Each row below holds a small network's activations on one input, seen along a few directions.
Each table varies a few parts of the input and shows all the possible inputs, shuffled.
Descriptions start from the smaller parts, as in this example, which fits no table here: line(6) and (point or line(11) or (values(3) and ring(5))).
Shared parts are said once, and a part with two or three values counts as separate values.
In the rows, zero is written as 128.

Other details of the inputs shift rows strongly along two fixed directions, in all tables alike. That doesn't count.
To show where, the next rows are all for the same input, with only those details redrawn:
[ 72  91 162  97 141 184 133  62 155  97 120 158 123 100]
[ 81 135 162 112 174 130 117  82 111 139 135 177 117 156]
[ 76 132 164 111 176 135 118  81 112 139 137 179 117 156]
[ 77  89 158  96 135 187 134  60 159  92 114 154 125  93]
[177 198 117 135 151  46 106 106  70 149  95 158 124 179]
[ 83  96 156  99 136 178 132  64 153  96 114 154 125  99]
[197 169 102 125 106  81 120  91 107 104  66 130 133 122]
[182 195 114 133 145  49 107 105  73 144  91 154 126 172]

A family of inputs:
x1: [232 166  95 136  90  86 124 175 119 133  84 107 136 131]
x2: [ 90 164 157 135 197 103 109  89  78 167 141 179 113 185]
x3: [176 168 109 142 146  83 116 183 101 180 141 147 126 188]
x4: [165 140 102 137  85 138 139  67 141  68  75 112 140  64]
x5: [107 157 137 128 176  93 118 155 110 195 195 157 106 190]
x6: [163 155  76 141 100  74 130 177  70 112  78 128 177 119]
x7: [148 102 122 141 109 140 148 135 153 120 124 101 130 121]
x8: [161 196 121 135 160  59 111 108  74 150 103 169 115 180]
x9: [177 194 118 140 152  47 103 102  68 151  95 151 127 179]
x10: [182 162  94 145 114  92 118 102 103 111  53 113 117 124]
x11: [159 180 115 147 153  60 101 112  74 153  83 138 112 176]
x12: [175 189 100 150 146  58 117 164  93 185 157 125 113 180]
x13: [ 97 190 146 149 187  82 112 100  75 162 150 185 115 187]
x14: [ 76  90 157 131 162 137 122 136 128 155 189 140 100 160]
x15: [ 88  91 154 118 143 208 125 126 171 111 158 104 113 101]
x16: [ 74 132 156 119 176 126 113 103 110 146 121 174 100 168]
x17: [200 130  83 128  84 141 141 136 177  84  90  71 128  77]
x18: [218 164  91 137  78  59 138 149 128 129 103  88 130 115]
x19: [ 81  94 148 110 133 198 140  60 160  85 108 148 119  83]
x20: [ 79 112 156 142 174 144 143 147 131 162 176 151 111 176]
x21: [110 139 145 131 176 114 112 171 107 197 179 164 123 200]
x22: [184 168 127 141 137  75 107 175  92 178 125 125 133 180]
x23: [ 81 136 171 136 179 141 133 147 122 177 170 140 117 153]
x24: [181 190 105 138 157  61 115 170 108 165 137 126 114 184]
x25: [ 83 135 140 139 122 144 132  75 141  92 133 148 131  99]
x26: [111 159 161 125 188 103  95 164 103 180 183 143 108 200]
x27: [192 112  84 125  63 140 141 122 173 101 109  66 136  64]
x28: [ 96 181 150 136 180  83 112 100  84 156 149 190 117 183]
x29: [153 102  82 113  62 120 139 154 119  69  65 110 191  64]
x30: [ 85  89 139 115 125 187 132  77 160  88  87 133 110  90]
x31: [119  84 126 109 100 168 136 115 180 121 154  97 129  89]
x32: [ 48 136 168 133 159 122 114  77 115 131 168 170 133 146]
x33: [ 63 117 147 137 125 169 136  63 148  87 139 143 134  84]
x34: [ 66 126 163 116 179 125 108  99 108 150 128 171 105 172]
x35: [195  95  95 118  52 152 124 128 172  76 108  64 131  67]
x36: [ 70 113 184 119 170 145 127 141 137 173 174 141 124 151]
x37: [ 85  78 144 122 128 207 130 122 166 112 172 111 107  98]
x38: [223 170  96 131 101  89 110 164 128 116 102  90 123 130]
x39: [184 126  96 139  70 127 155 127 160 101 102  73 128  66]
x40: [199 102  97 129  64 129 153 136 171  86  89  83 141  90]
x41: [188 182 106 140 149  57 108 161 106 164 133 107 123 180]
x42: [131 111 144 126 127 161 127 149 141 145 131 118 131 124]
x43: [188 173 124 137 136  72 110 180  93 175 123 132 131 179]
x44: [129 150 120 145 102 110 125  76 126  92 111 128 143  97]
x45: [ 82  77 162 120 135 219 140 133 168 129 147 125 125  99]
x46: [135 124 123 126 138 145 129 134 157 128 139  99 122 122]
x47: [107 156 141 127 176  85 113 153 104 201 198 152 111 195]
x48: [197 108  92 119  61 149 130 138 170  78 108  83 122  74]
x49: [119 133 132 131 121 138 129  66 132  97 109 137 136  98]
x50: [ 78  54 147 113 124 196 146 122 180 102 165 130 101  95]
x51: [217 111  79 135  60 148 136 147 165 103  83  76 148  79]
x52: [183  94  89 137  70 147 147 131 167  77 104  81 113  70]
x53: [ 74 104 162 129 172 145 142 147 139 159 177 159 113 175]
x54: [ 66  99 161 106 132 175 133  61 157  92 135 158 132  94]
x55: [209 161  76 146  93  91 131 144 129 136 117  83 127 112]
x56: [116  63 139 122 101 176 152 121 183 102 132 102 134 100]
x57: [218 155  85 145  87  91 112 152 118 122 116  79 122 123]
x58: [ 91 154 152 142 175  99 133 151 108 187 186 150 102 176]
x59: [181 115 102 121  62 129 156 130 176  92 102  86 128  64]
x60: [216 165  88 148  81  64 139 146 123 133 102  78 129 111]
x61: [ 51  64 134 105 115 169 136 140 124  98 123 141 181  88]
x62: [205 133  80 134  85 140 141 133 171  86  88  62 131  75]
x63: [189 192 127 140 139  46 120 172  93 177 125 122 130 173]
x64: [111  94 127 142 132 156 138 131 142 123 156 115 102 117]
x65: [ 89  91 115 121  93 147 146 160 101 107 103 122 170 106]
x66: [175 202 114 147 138  39 105 100  72 142 106 148 137 168]
x67: [107 147 144 159 184 103 134 157  97 185 173 148 113 202]
x68: [ 83  81 150 100 140 192 137 121 192 113 159 117 120 105]
x69: [ 48 147 165 132 166 123 120  88 116 133 169 185 122 150]
x70: [ 49 106 145 114 141 125 137 173  78 145 143 165 159 161]
x71: [ 30  99 144 127 150 156 144 165  80 143 147 159 154 148]
x72: [ 57  75 122 118 118 182 145 141 121  94 117 137 174  77]
x73: [228 145  80 144  82  64 126 154 119 115 103  91 118 124]
x74: [119  67 132 114 104 196 133 136 180 121 138 113 140  98]
x75: [ 74  74 160 111 118 174 148 113 178 126 165 114 120  93]
x76: [105 100 104 123 103 132 133 153 101 101  98 127 183  93]
x77: [ 65 105 153 117 112 163 132  64 160  81 139 148 140  84]
x78: [ 81 133 171 129 173 143 135 149 131 170 169 145 116 151]
x79: [ 81  79 163 110 140 211 121 122 177 111 162 103 117 100]
x80: [219 183  92 130 101  61 117  97  97 106  58 126 135 128]
x81: [185 107 109 125  72 171 142 146 170  94  85  90 138  71]
x82: [ 43 113 140 116 164 124 128 168  81 144 149 183 162 152]
x83: [ 64 140 136 127 158  94 133 190  51 166 145 179 150 192]
x84: [ 83 130 174 119 170 137 134 151 135 169 169 152 117 153]
x85: [ 68  93 124 120 109 160 152 164 102 109 115 140 160 114]
x86: [ 79  77 158 108 135 223 129 125 188  99 159 108 112  91]
x87: [ 95 173 150 142 198 104 114  92  74 165 136 179 109 183]
x88: [ 88  85 147 108 125 170 122  74 154  96  90 130 119 101]
x89: [116  74 125 126 110 212 143 135 178 117 136 112 133  88]
x90: [214 168 107 143  97  80 132 155 122 137  91  83 139 114]
x91: [212 163  85 147  97  91 115 160 115 125 122  94 115 133]
x92: [ 75  92 153 137 164 147 126 135 128 154 188 137  97 152]
x93: [ 83 113 149 133 173 166 126 159 132 177 181 160 118 169]
x94: [198 115 107 116  75 146 117 135 169  82  96  60 135  80]
x95: [235 164  82 136  80  70 110 161 116 120 110  87 125 131]
x96: [ 64  59 130 104  85 177 151 148 126  90 109 123 173  88]
Q: What is each input in this table made of?
A: ring(6) and (values(2) or line(4) or ring(10))
Q: Changing only the ring(6) part turns x18 into x60. The same change can be made to x73. Which row results?
A: x92
Q: Changing only the ring(6) part turns x65 into x96. The same change can be made to x49. Which row results?
A: x66
Q: Change only the line(4) part in x77. List by row number the other rows that result.
A: x34, x54, x80
Q: Start at x16 and move only the line(4) part, one step at a time. The first step leads to x8. Which rows follow, in order?
A: x28, x69
Q: Change only the ring(10) part in x39. List by row number the other rows that result.
A: x15, x23, x37, x45, x55, x62, x64, x67, x89

A family of inputs:
x97: [123  85 145 116 113 170 137 142 168 121 135 106 130 104]
x98: [175 212 130 148 172  47 100 149  68 178 124 146 120 201]
x99: [192 124  87 135  83 123 142 107 145  85  69 100 130  88]
x100: [111 163 128 139 173  73 114 146  72 161 141 156 120 188]
x101: [ 35 101 168 112 162 155 132 111 132 135 176 162 118 132]
x102: [ 41  92 176 113 157 187 138 115 140 133 154 160 140 123]
x103: [191 143  96 141  80 127 129 108 147  80  83  87 129  79]
x104: [110 106 132 124 131 175 130 101 154 101 117 117 121  97]
x105: [ 32  81 170 110 157 202 138 114 140 132 149 159 135 117]
x106: [110 178 135 149 165  72 120 141  72 176 156 159 134 176]
x107: [105 120 146 115 135 161 128  98 159 116 133 125 126 105]
x108: [ 65  75 171 105 141 199 144  92 172 113 140 152 120 107]
x109: [156 124 102 130  81 119 136 119 136  80  94 105 135  89]
x110: [208 127  78 139  62 127 140 151 153  87  99  77 137  82]
x111: [203 126  86 119  68 121 124 116 133  83  59  98 143  87]
x112: [ 53  85 168 109 162 189 137 101 148 135 146 164 111 132]
x113: [199 130  83 135  62 112 125 108 136  74  78  93 141  83]
x114: [132 159 135 143 159  77 120 166  94 188 175 129 114 185]
x115: [152 205 112 168 155  38 113 157  50 175 134 150 135 194]
x116: [210 130  79 131  62 123 141 148 156  92 103  78 139  76]
x117: [178 129  85 138  78 125 141 124 129  86  70  95 154  79]
x118: [149 119 122 117 108 163 128 109 151  98  89 108 126  90]
x119: [166 201 114 164 159  35 113 140  64 176 133 154 110 204]
x120: [106 141 138 120 143 102 125 127 115 138 138 145 131 147]
x121: [120  82 136 116 113 175 135 144 161 124 127 105 124 104]
x122: [ 39  84 167 101 157 182 132 117 137 126 147 159 121 128]
x123: [ 53  86 165 116 148 181 143  87 162 124 164 155 112 110]
x124: [162 121  98 128 102 123 122 112 126  97  94 112 136 109]
x125: [ 53  75 166 123 148 187 138 135 156 142 188 126 112 130]
x126: [ 57  78 152 118 160 196 136 142 156 137 178 140 117 129]
x127: [167 198 115 142 157  31  98 140  65 176 134 152 131 201]
x128: [132 151 129 135 163 107 115 177 100 176 153 146 119 181]
x129: [ 64  66 156 118 146 193 139 135 162 135 167 119 116 119]
x130: [106 147 137 131 144 112 129 128 111 147 138 145 145 142]
x131: [181 128 107 129  93 110 133 150 148 128 116  86 135 112]
x132: [165 194 121 145 158  43 116 134  83 176 129 153 120 193]
x133: [198 132  96 118  66 109 137 126 140  76  62  96 148  82]
x134: [117 140 146 123 155 108 110 125 101 149 138 157 129 167]
x135: [128 138 139 130 153 122 122 168 121 161 157 142 125 164]
x136: [210 129  82 125  65 123 139 149 164  95  95  79 145  80]
x137: [110 115 140 121 122 165 132  94 160 105 133 119 121  87]
x138: [112 156 137 134 160  86 107 122  89 161 160 159 122 172]
Q: What is each input in this table made of?
A: ring(6) and (values(2) or line(5))
Q: Changing only the ring(6) part turns x138 into x134. The same change can be made to x137. Which row results?
A: x98
Q: Changing only the ring(6) part turns x136 into x116. The same change can be made to x130. Which row results?
A: x106
Q: Which other rows agree with x99 in the ring(6) part? List them by row number.
A: x100, x104, x117, x124, x126, x129
Q: Start at x101 and move only the ring(6) part, one step at a time. The first step leads to x109. Which rows follow, in order?
A: x100, x122, x133, x120
